A small network was trained on invented records. Each row is its activation on one of them, seen along a few directions.
After each row come some of the record's fields: ZOF, VUVI, DEZ, GURAM, NUZU, NAK, LOROF.
Not every record has every field; a missing one is written absent.
Other fields move the rows too, some of them a lot.
Strong random noise was added to every row along 10 fixed directions; ignore it. To show where, here is one row again and again, with new noise each time:
[ -71    0   74 -131  185  324  -94  550  193 -521  -86  167 -204 -280
  -61  456  101   38  160 -333 -355 -785  223  261  217 -537 -153]
[  11 -317 -487  100 -111  347 -400 -137  412  -51  330  -35  253  146
  523   64  -42  386 -372 -538 -161  130  258  -37 -157  101  -14]
[  29 -482 -727 -182 -375  406 -374  321  389 -578  385  121  130  296
  -24  -42  377  115 -315 -144 -186 -301  -82  172  181  -86  203]
[ 255 -293 -435  112  139  103  101    6  234  -32  137  -10 -394 -227
   91   89 -255  463   23  148 -118  -56   -9   75   36  -64 -178]
[ -12  685  476  176 -239 -518  450 -107  224  321   36 -314  191  206
  183 -398  356   42   -2  139  411  -51 -638  218   23  628 -340]
[ -17  -23   59  257  135  104 -142 -157  147   78   28  120  116 -110
  239   33  -94 -105   12 -311   -9  222  194  -54  -64  331 -189]
[-190  380   57  -19   26 -251 -144  -51   20    6   76   86   32    5
 -137  -81  -43 -195  286 -229   36  318  301  275  129  -45   68]
[ 232 -303  276   59  269  164  391 -445 -232  189 -277  -58 -244 -590
  373  363 -437  401   90  -31   51  198   -1 -386 -112  177 -226]
[-195 -136 -380 -118   62  -30  321  -74   49  140  -41  125 -319  139
 -229  -15 -268   -7  231  375  126   73  277 -192 -248  102 -150]
[ 342 -492  -56    5  141  161   -4 -160 -389  -58 -242  161 -284 -375
  300  284 -336   -3  -42  113  -24  394  135 -352   60   96  180]
[-320  462  115  160  241  -84   53  314  417   -2    4  128  -67   26
 -181   42   95 -188  347 -201  -81 -437  241  289  -53  -21 -445]
[-256  117 -215 -360  464 -233 -214  -18 -121   42 -449   46   33 -466
    9  716  462  300  738 -611 -309  268  164 -328 -200 -591  355]

[-171 -285 -407  -73   10  100  349  -36   89  211 -113  212 -256  338
  -91   -1 -240 -216  -18  468  197  -57  321 -472 -485  337 -244] -> ZOF=fik VUVI=kug DEZ=vamur GURAM=absent NUZU=gasor NAK=loreg LOROF=zike
[-611  452   88 -420 -482 -341  136    9  -69   97  -78 -102  465  889
 -363 -341  504 -502   34  227  336   54  -33 -100 -249  170  262] -> ZOF=dolos VUVI=faza DEZ=badu GURAM=absent NUZU=gasor NAK=duzi LOROF=kufun
[   0  251  129 -169 -394 -144  141 -105 -115 -239  385 -105   27  114
 -520 -457  -46   -8  -27  296  218   36 -235  536  496  -95  187] -> ZOF=dolos VUVI=absent DEZ=absent GURAM=tud NUZU=fir NAK=loreg LOROF=baz
[-368  467  -97 -268   15 -291   34  163 -156  230  -50 -160 -253  338
 -134 -231 -295   11  189  201  -51  -38  498  233  -54 -592  195] -> ZOF=norog VUVI=absent DEZ=absent GURAM=absent NUZU=fir NAK=duzi LOROF=zike
[-151  275  287  -84  374 -208   40  563 -248   18 -592  320 -181    2
  -99  322  344 -770  372  231  -60 -292  249 -237  -89  -52   15] -> ZOF=dolos VUVI=absent DEZ=absent GURAM=vugat NUZU=fir NAK=loreg LOROF=kufun
[ 172   86 -533  -66 -243 -313  102  142  225  141  135 -159  -70  427
  110 -200  250  231 -177  354  148   89 -389  -23 -167  123   98] -> ZOF=fik VUVI=faza DEZ=badu GURAM=absent NUZU=gasor NAK=loreg LOROF=zike
[ -53  383  240 -381 -318 -146  137 -145  -29 -315  257 -380  127 -267
 -350  -93  218  630  223 -256  -48 -211 -383  618  529 -604  250] -> ZOF=dolos VUVI=kug DEZ=vamur GURAM=absent NUZU=fir NAK=loreg LOROF=baz
[  90 -389 -518 -444 -487   82 -293 -214 -154 -117  223  -20  177  412
  363   76 -105  187 -531 -135  101  486  268 -186 -102  -79  501] -> ZOF=fik VUVI=absent DEZ=absent GURAM=tud NUZU=gasor NAK=loreg LOROF=kufun
[  67  260   22 -379 -136 -456 -199  363 -294 -206 -296   26  128   71
  -24  298  669 -212  130  -86  -12   34 -375  -79  125 -313  563] -> ZOF=fik VUVI=absent DEZ=absent GURAM=tud NUZU=gasor NAK=loreg LOROF=zike
[ -75  172  218  -77 -303  110  317  -54 -184 -163  276 -120 -187  172
 -388 -453 -441  -54  -81  433  160 -159   93  431  350 -138    0] -> ZOF=dolos VUVI=faza DEZ=badu GURAM=absent NUZU=gasor NAK=loreg LOROF=baz
[ 337 -353  -48  403  380  219 -309  685   16 -392 -200  581 -351 -233
  -67  287    5 -747    1  193 -214 -330  111  -15  198  150 -219] -> ZOF=fik VUVI=absent DEZ=absent GURAM=tud NUZU=gasor NAK=loreg LOROF=baz
[-121  294  146  176 -217  -17  198  -86  220    2  373   85 -126  255
 -241 -480 -493 -280  -84  194  229  -31  317  470  165  311 -359] -> ZOF=fik VUVI=kug DEZ=vamur GURAM=absent NUZU=gasor NAK=loreg LOROF=baz
[ 243  209  420 -110 -263   15  117 -113    5 -138  180 -490  190 -266
  350  -78  153  668 -214 -263   -8 -263 -587  399  421 -179   51] -> ZOF=sifer VUVI=absent DEZ=absent GURAM=vugat NUZU=fir NAK=loreg LOROF=baz
[  40  -95  171  148   27  244   57  191  -47  100 -264 -176   85   58
  466  -15  284   76 -245   52 -149 -413 -313 -223 -102   64  -82] -> ZOF=sifer VUVI=faza DEZ=badu GURAM=absent NUZU=gasor NAK=duzi LOROF=zike
[-285  456  749 -287 -171  -88  -40   70  -82 -122 -252 -216  592  -60
   68  383  632   70   33 -657   39 -403 -307  -69  -45 -267  140] -> ZOF=dolos VUVI=kug DEZ=gavon GURAM=absent NUZU=fir NAK=duzi LOROF=zike
[-159    2  110  -16  102 -222  418 -547 -216  548 -199   19   19   27
  -99   14 -246 -135  221  291  367  473   70 -570 -481  477 -119] -> ZOF=gerim VUVI=absent DEZ=absent GURAM=vugat NUZU=fir NAK=loreg LOROF=zike
[  96  197  -74  -66  336 -321 -279  629 -199   32 -526  119 -328  -39
  411  546  151 -175  113  -38 -240 -113  305 -194 -182 -523  316] -> ZOF=fik VUVI=kug DEZ=vamur GURAM=absent NUZU=gasor NAK=duzi LOROF=zike
[ 510    3  242  584  208  -51 -503  212  130 -165   68  186   48 -258
  119  -50   85 -409 -180 -181 -136  168 -125  310  385  295  -90] -> ZOF=dolos VUVI=kug DEZ=gavon GURAM=absent NUZU=gasor NAK=loreg LOROF=kufun
[ 266   87   54 -171  146 -295  446 -255 -413  233 -309 -228 -463 -277
  144   96 -228  338  205  390   98  363 -156 -130   39 -128  150] -> ZOF=fik VUVI=faza DEZ=badu GURAM=absent NUZU=gasor NAK=loreg LOROF=zike
[-283 -322 -143  -90  -87  546  315 -213  487 -103  194  -87  218   11
  -41  100  139  449  -25 -303  -43 -497 -135 -118 -291  173 -504] -> ZOF=fik VUVI=faza DEZ=badu GURAM=absent NUZU=gasor NAK=loreg LOROF=zike
[-528   17 -152 -302  107  113  -20  230  -44  -93 -140  205  -17  210
 -568  159   47 -258  331   51 -118 -383  379 -160 -229 -457   12] -> ZOF=sifer VUVI=absent DEZ=absent GURAM=tud NUZU=fir NAK=loreg LOROF=zike
[ 441  105  -13   81  165 -418  203  439 -211   92 -348 -103 -477 -127
   22  192   93  202   40  635  -16 -263 -483 -145  -18 -241  137] -> ZOF=dolos VUVI=kug DEZ=vamur GURAM=absent NUZU=fir NAK=loreg LOROF=zike
[  55 -202 -219 -229 -179  -36 -140  195 -346    5 -340    8   59  315
  359  -59  368 -188 -203  253  -23  159 -107 -393  -18   61  481] -> ZOF=sifer VUVI=kug DEZ=vamur GURAM=absent NUZU=fir NAK=loreg LOROF=kufun
[-518  237 -243 -131   62 -187  -85 -141   98  361  -48  -11  316  358
  -42    1  211 -125  272 -184  101  275  332 -261 -442  104   69] -> ZOF=dolos VUVI=absent DEZ=absent GURAM=vugat NUZU=fir NAK=loreg LOROF=baz
[-923 -225 -340 -312 -143  709   67   89  472 -175   78   61  497  522
 -403  -63  516  -42  122 -324 -199 -811  199 -240 -451  -89 -289] -> ZOF=sifer VUVI=faza DEZ=badu GURAM=absent NUZU=gasor NAK=loreg LOROF=zike
[-101  178   96   38  -45 -111  -67  384 -271  459 -456 -115   12  681
  788  -84   65 -393 -499  305   72 -171  232 -540 -476  192  115] -> ZOF=norog VUVI=absent DEZ=absent GURAM=absent NUZU=fir NAK=loreg LOROF=zike
[  70   48 -414 -348 -347 -129 -252  500   38 -448  214  239 -186  406
 -277 -149  183 -406 -109  230    1  -45  179  412  369 -214  379] -> ZOF=fik VUVI=absent DEZ=absent GURAM=vugat NUZU=gasor NAK=loreg LOROF=kufun
[ 116  223 -223 -122 -104 -294 -162  560   88   42 -217  -72   52  389
  446  120  616  -83 -166  126  -95 -194 -268  -89  -87  -77  279] -> ZOF=gerim VUVI=faza DEZ=badu GURAM=absent NUZU=gasor NAK=duzi LOROF=kufun
[-265 -165   -2   22  129  209  125 -288   48   38  130   70  -78 -160
 -576 -182 -275   17  306   99    4   -6  116   10  -24  -61 -221] -> ZOF=norog VUVI=absent DEZ=absent GURAM=absent NUZU=fir NAK=duzi LOROF=zike
[ -34 -345 -239   32 -424  127 -161 -479   36  -74  365  -39  591  198
 -191 -431  400  -26 -194  -55  182  446 -511  -94  116  534  271] -> ZOF=dolos VUVI=absent DEZ=absent GURAM=tud NUZU=fir NAK=loreg LOROF=baz
[ 293 -427 -412  486  208  366 -578  109  154   -5  201  230 -102  -15
  359   12 -505  -72 -371 -191 -302  204  568   27  -22   38  -32] -> ZOF=dolos VUVI=kug DEZ=gavon GURAM=absent NUZU=fir NAK=loreg LOROF=zike
[-150   16 -337 -111  -41   48  194  -14  358   13  165 -390   75  -35
  -96 -169  495  795  142  -20 -195 -470 -600  250   32 -313 -105] -> ZOF=sifer VUVI=absent DEZ=absent GURAM=tud NUZU=fir NAK=duzi LOROF=zike
[-130  356  415 -444 -208 -221  531  199 -116 -106 -286 -161   19    6
  -70  189  408   23  121   85  163 -460 -407  -38   13  -85  -35] -> ZOF=fik VUVI=faza DEZ=geg GURAM=absent NUZU=gasor NAK=loreg LOROF=zike
[-323 -354  175 -313 -143  255  196 -335 -413 -132 -179  150  195   55
 -414  100 -136 -380   42  160  175   85  169 -433 -124   87  170] -> ZOF=dolos VUVI=absent DEZ=absent GURAM=tud NUZU=fir NAK=duzi LOROF=zike
[-101  391 -180   15  298 -423  -20 -141  167   97  218   28 -273 -314
 -476   41 -227  269  618 -145  -57  334  218  478  143 -376 -119] -> ZOF=fik VUVI=absent DEZ=absent GURAM=tud NUZU=gasor NAK=loreg LOROF=baz
[ 134 -107   73  276 -171  179 -184  143   51  125   92  -89   72  381
  441 -275 -159 -124 -601  148   38 -183    2 -106 -107  266 -102] -> ZOF=norog VUVI=absent DEZ=absent GURAM=absent NUZU=fir NAK=loreg LOROF=zike
[ -72  440  -16   35  238 -394  423 -197  256  159  124  -98 -303 -398
 -605 -161   97  270  741  136   68   83 -274  477  192 -102 -356] -> ZOF=fik VUVI=faza DEZ=badu GURAM=absent NUZU=gasor NAK=duzi LOROF=zike
[-407   32    2  185  180  259   -5 -205  315    1  169  146  215 -111
 -416 -199   73 -139  369 -298  -53  -38  237  224  -20  202 -382] -> ZOF=dolos VUVI=kug DEZ=gavon GURAM=absent NUZU=fir NAK=duzi LOROF=zike
[ -41 -230  -41  447  492  361  104 -682  437  328  250 -203   26 -695
  -36 -108 -283  801  362 -431 -245  122 -146   82  -32  114 -577] -> ZOF=norog VUVI=absent DEZ=absent GURAM=absent NUZU=fir NAK=loreg LOROF=baz
[-295 -104  -85 -248 -164   19  505 -393  176  221   -3  -88  226  239
   66  -71  198  178   26   53  330   62 -161 -345 -358  536 -287] -> ZOF=fik VUVI=absent DEZ=absent GURAM=tud NUZU=gasor NAK=loreg LOROF=kufun
[-211   90  207 -213 -135   16 -276  280 -196 -228 -158   27  234  132
 -181    0  444 -332   20 -103  -68 -226 -139  -32  116 -289  337] -> ZOF=norog VUVI=absent DEZ=absent GURAM=absent NUZU=fir NAK=duzi LOROF=zike
[ 203  -58 -258 -220 -151 -163   83   11 -105  139  -53 -136 -184  120
  403  170 -135  276 -275  120   62  196   75 -195 -162 -103  192] -> ZOF=fik VUVI=faza DEZ=geg GURAM=absent NUZU=gasor NAK=loreg LOROF=zike
[ 264 -448 -130   99  257  391  108  418  -97 -314 -142  461 -636 -182
   59   90 -465 -507  -46  421 -150 -157  548   59  224  131 -267] -> ZOF=fik VUVI=faza DEZ=geg GURAM=absent NUZU=gasor NAK=loreg LOROF=kufun
[-227  215 -135  -38  101 -152 -399 -119   32  -91   97  210  287  -44
 -270  -37  322 -288  331 -469  -78  479  151  144  102  -29  275] -> ZOF=fik VUVI=absent DEZ=absent GURAM=tud NUZU=gasor NAK=loreg LOROF=zike

Here are new rows. What are their fields?
[ 114  -42 -460   32   44 -127 -256 -217  361  170  142 -303  306  -63
  198  180  400  767  -34 -413 -110  202 -374 -123 -243  -94   96] -> ZOF=dolos VUVI=kug DEZ=gavon GURAM=absent NUZU=fir NAK=loreg LOROF=zike
[ 258  -68   74   28 -284  -23  -79 -541 -114 -135  514   -8   -8 -190
 -173 -285 -646  147 -168 -111  164  629  121  465  426   42  107] -> ZOF=fik VUVI=absent DEZ=absent GURAM=tud NUZU=gasor NAK=loreg LOROF=zike
[-199  259  584 -140  -98  105  348  272 -322 -315   13  221 -353   44
 -670 -167 -593 -634  128  453  116 -504  472  434  354 -250 -135] -> ZOF=dolos VUVI=absent DEZ=absent GURAM=vugat NUZU=fir NAK=loreg LOROF=zike
[ -23  -52 -407  110   97   -4  170   36  172  250   -3 -269 -212   68
  175 -194   35  535   29  256 -125 -199 -164  -23 -132  -90 -136] -> ZOF=sifer VUVI=kug DEZ=vamur GURAM=absent NUZU=fir NAK=loreg LOROF=baz
[-113 -231 -136 -333  -52  110  510   53  -39   32 -220  131 -255  194
  -37  154 -119 -101   11  389  168 -230  139 -360 -266  190 -160] -> ZOF=fik VUVI=absent DEZ=absent GURAM=vugat NUZU=gasor NAK=loreg LOROF=kufun
[ 289  -68  563  504   75  365 -125  -23    4 -253  168  236  -17 -377
  -50 -174 -438 -398 -176  -85  -42 -146  159  360  436  278 -354] -> ZOF=dolos VUVI=kug DEZ=vamur GURAM=absent NUZU=fir NAK=loreg LOROF=zike
[ -19 -115  135 -279 -328   65  238 -252 -180 -207   57   59   61   30
 -257  -60  -77  -67  -62  137  260  119 -133  -84   62  161  117] -> ZOF=fik VUVI=kug DEZ=vamur GURAM=absent NUZU=gasor NAK=loreg LOROF=zike
[-130  196 -152  -98  -31 -141 -540  378 -222 -179  -43  131  -14  256
  -11 -149   37 -402   37  -84 -171  182  499  267  207 -458  435] -> ZOF=sifer VUVI=kug DEZ=vamur GURAM=absent NUZU=fir NAK=duzi LOROF=zike
[ -88  262  266  -44  -56  -53  253 -379  -33  -64  143  -36   27 -212
 -284 -298  -95  -84  300  -60  163  315  -31  419  313  212 -187] -> ZOF=fik VUVI=faza DEZ=badu GURAM=absent NUZU=gasor NAK=loreg LOROF=zike
[ 157  -10 -256  -46  -29 -181 -854  451 -227 -270 -102  176  244   95
  112  117  536 -443  -45 -264 -262  313  -43   -8  253 -289  756] -> ZOF=sifer VUVI=absent DEZ=absent GURAM=vugat NUZU=fir NAK=loreg LOROF=baz
[ -68 -276 -274   80 -121  437 -152   54  425 -238  347  157  109  161
   -5  -52  -76  -43 -252 -261  -91 -273  217  142  -24  168 -234] -> ZOF=fik VUVI=absent DEZ=absent GURAM=vugat NUZU=gasor NAK=loreg LOROF=zike
[  57  399  581  -72   96 -254   59  558 -451 -109 -443  116 -220   41
  -68  151  146 -627  135  322    4 -312   74   56  184 -238  120] -> ZOF=dolos VUVI=faza DEZ=badu GURAM=absent NUZU=gasor NAK=loreg LOROF=kufun
[  71   87 -210 -136   51 -283 -139  254  -16  -99  -83  -44   42  -45
  -52  179  500  105  179   -5 -129  -91 -353   -6   33 -259  281] -> ZOF=gerim VUVI=absent DEZ=absent GURAM=tud NUZU=fir NAK=loreg LOROF=zike
[ -44   18 -662 -255  177 -244 -155  284  111  -76  -49   -8 -205  -22
  -91  212  411  307  334  -58 -271  -18  -29   81  -15 -515  293] -> ZOF=fik VUVI=absent DEZ=absent GURAM=tud NUZU=gasor NAK=loreg LOROF=zike
[-185  121  252    3  208   70  -43  314 -221  -45 -240  277 -137   52
 -162  180 -302 -590  122   71  -76 -242  584  -68  -71 -193  -11] -> ZOF=dolos VUVI=absent DEZ=absent GURAM=vugat NUZU=fir NAK=loreg LOROF=zike
[-100 -174 -111 -181  -19  265  252   -2   95  -23 -142  -21  -12   64
  332  186   94  212 -119  -34   36 -257   45 -281 -250  149 -175] -> ZOF=fik VUVI=kug DEZ=vamur GURAM=absent NUZU=gasor NAK=loreg LOROF=baz
[-614  -82  -86 -599 -336   99   46  119 -356  -75 -365   22  357  591
  -98   26  452 -335   11   72  114 -147  138 -562 -349  -96  402] -> ZOF=sifer VUVI=kug DEZ=vamur GURAM=absent NUZU=fir NAK=loreg LOROF=baz
[ 423 -258  535  474  620  227  250 -294 -324  217 -423  184 -428 -859
  439  297 -582  -90  167  -17  -84  269  180 -227   60  386 -415] -> ZOF=fik VUVI=kug DEZ=gavon GURAM=absent NUZU=gasor NAK=loreg LOROF=zike
[ 254 -403  328  226  233  135  186 -169 -238   44 -317   84   86 -443
   -2  267  143  -58   62  129   27  -48 -524 -527  -92  338 -105] -> ZOF=dolos VUVI=absent DEZ=absent GURAM=tud NUZU=fir NAK=loreg LOROF=zike
[-326   46 -304 -219 -126  -57 -221 -476   27  138  204 -134  322   89
 -133 -232   92  328  206 -353  -57  583  166   53  -20 -130  290] -> ZOF=sifer VUVI=kug DEZ=vamur GURAM=absent NUZU=fir NAK=loreg LOROF=kufun
[ 101 -193  -58    5  122   -2 -494   12    8  -81 -287   82  432 -244
  404  498  705   12   27 -650 -190  242 -296 -454 -173   36  360] -> ZOF=fik VUVI=kug DEZ=vamur GURAM=absent NUZU=gasor NAK=duzi LOROF=zike
[ 215  -74  157  343  356 -134  447 -554 -108  448   39  -80 -469 -482
 -251  -99 -786  372  354  434  109  472   46   15  -22   76 -329] -> ZOF=dolos VUVI=faza DEZ=badu GURAM=absent NUZU=gasor NAK=duzi LOROF=kufun
